Each row below is a small network's average activation on inputs in which a field has the value named, seen along a few directions.
Values that are neighbours, or in one group, have similar rows; names and order tell nothing.
Strong random noise was added to every row along 8 fixed directions; ignore it. To show where, here is one row again and again, with new noise each time:
[  14  303  225   96  511  350  372  348 -759  826 -570  305 -569   -1
 -259 -327   95 -196  163  314]
[ 300 -522  -80  328  -86  369  302 -244 -303 -151  528  198  189  117
  351 -237 -124   43 -408 -156]
[ 103 -250  -62  137 -199   16   87  233 -420  137   64  184  203  358
  214  245  -38 -548 -279 -289]
[-192   95   85 -307  352 -185   12   45  412  214  -14  447 -141  160
  262  214  497   51 -104 -101]
[-571  100  280  190   90  -38    2   74  366   61  246  386  336  -76
  206  376  405    6 -295  155]
[-147   80  350 -205 -190  -12   89 -279  358  -92   30   -5   21 -276
 -130   32  279  472  263  433]
[-561  355    6  255   -1 -573 -373  235  489 -267  164   17  602  235
   41  678   41 -361 -475  -28]
[ -50  341 -333 -305  248 -751 -590  447  153   -3 -723  -65 -403  292
 -329  413 -233 -510    1 -353]
[-252  279  -15  -14  409   -9  414  241 -106  181  182  543 -299   47
  253 -158  354  -69 -326  134]
[ 297  209  135 -373   -7    4  445  196 -525  513 -289  115 -270  369
  -13  -91  252 -274  241  132]


Values of M:
m3: [ 344 -170 -567 -133  336  140  178 -174   67 -183  475   -3 -277  116
  468 -552   37  209 -211 -495]
m5: [ 170   21 -163   34   80 -122  151  -62    3 -132  349  109  208  359
  263   37  -23 -208 -371 -163]
m11: [-469 -329  236 -491 -608  238  158  419  -74  206 -199  539 -345 -613
  122  268  582 -134  362  -12]
m10: [-135 -174  127 -329   87  121  126  -70  229  165 -150  483 -453 -340
  201  -85  328  162  217   23]
m9: [ -31   29 -277   32 -262 -478 -360  -49  330 -624  -20 -263  136 -214
 -212  216 -414 -111  -72  -11]
m4: [-133 -492 -324  133   91  169 -244  155  145 -255   45  292 -284 -261
  211   47 -164 -148 -262 -532]
m7: [ -46  -82  -41 -157 -172  186  102  -64  -12  -79  244    0   43  -61
  240  -99  197  186  130  -71]
m2: [-551  505  -52  398  528 -138  -16  234  257  -66  150  140  -42 -281
  -41 -114   64  180 -270  285]
m8: [ 457  298   91 -164  348  124 -234 -187 -132  372 -495 -799 -146  342
 -464 -359 -256  325  580   18]
m12: [ 128 -132  252  -77  443  509  118 -179   27  782   66  126  161  233
  368 -144  505  241  276 -189]
m6: [ 231 -188  -30  672  728  368 -277  -55 -358  464 -278   25   63  145
 -167 -129 -470 -126 -257 -147]
m1: [ 170  204   43 -185  263  241  515   53 -266  338   34  188 -364   26
  105 -449  228  117   88  151]
M is arranged as 3 separate groups.
List the group mates of m1, in the order listed. -> m11, m4, m2
List the group mates of m9, in the order listed. -> m5, m10, m6

Values of V:
v4: [-205   97   48  166 -142  151   64   75  -66   -8  132  -41  170 -233
    8  -37   32   68   -7  139]
v2: [-781  378  -87  458  470  131  -91  555 -159   76   11  327 -340 -563
  -84 -133  -30  -29 -290  199]
v10: [ 299 -281   73 -234  209  -73 -164 -240  392  177 -124  152   89  357
  203  268  138    3   57 -351]
v5: [  65  -70  286  252 -131  210  282    5 -404  266   38   71  376  179
   77   85    8 -269 -141  170]
v7: [-423  210  261  -86   27  -68   63  104   75  116 -239  193 -155 -140
 -157  206  302  -47   65  251]
v9: [  27  318  221 -139    0  -98   12  -84  223  193 -210 -190  126  -37
 -219   16  138  194  325  285]
v3: [  84 -177 -129  284  177  214 -136  290 -552  478 -211  120  -58   37
   53  -16 -190 -381  -51 -278]
v11: [ 289  523   98   96   90 -178  308 -235   26  -25  279 -423  449  277
  -72 -220 -105  171   26  525]
v1: [ -93  135  -17 -227   34  197  174   96 -209   32 -143   24 -552 -164
 -114 -340   97  202  229   88]
v12: [  42    6  -98 -154  238 -123 -261    4  265   64 -198   27 -238  -19
 -107   12    2   89  100 -144]
v8: [ 289 -560   47 -201 -545  341  104  -64 -398   -9 -124 -116 -274  -88
  -62  -85  -43  -60  304 -182]
v6: [ 387 -108 -306 -306 -264 -218  171  125 -436 -217 -214    0 -407  177
  -94 -130 -226 -334   67 -135]
A value of V combines one of 3 hidden first parts with one of 4 second parts; all combinations occur once.
Changing only the second part turns v6 into v5. v9 has the same second part as v6; what does that change turn v9 into? -> v11
Changing only the second part turns v4 into v1. v10 has the same second part as v4; what does that change turn v10 into? -> v7
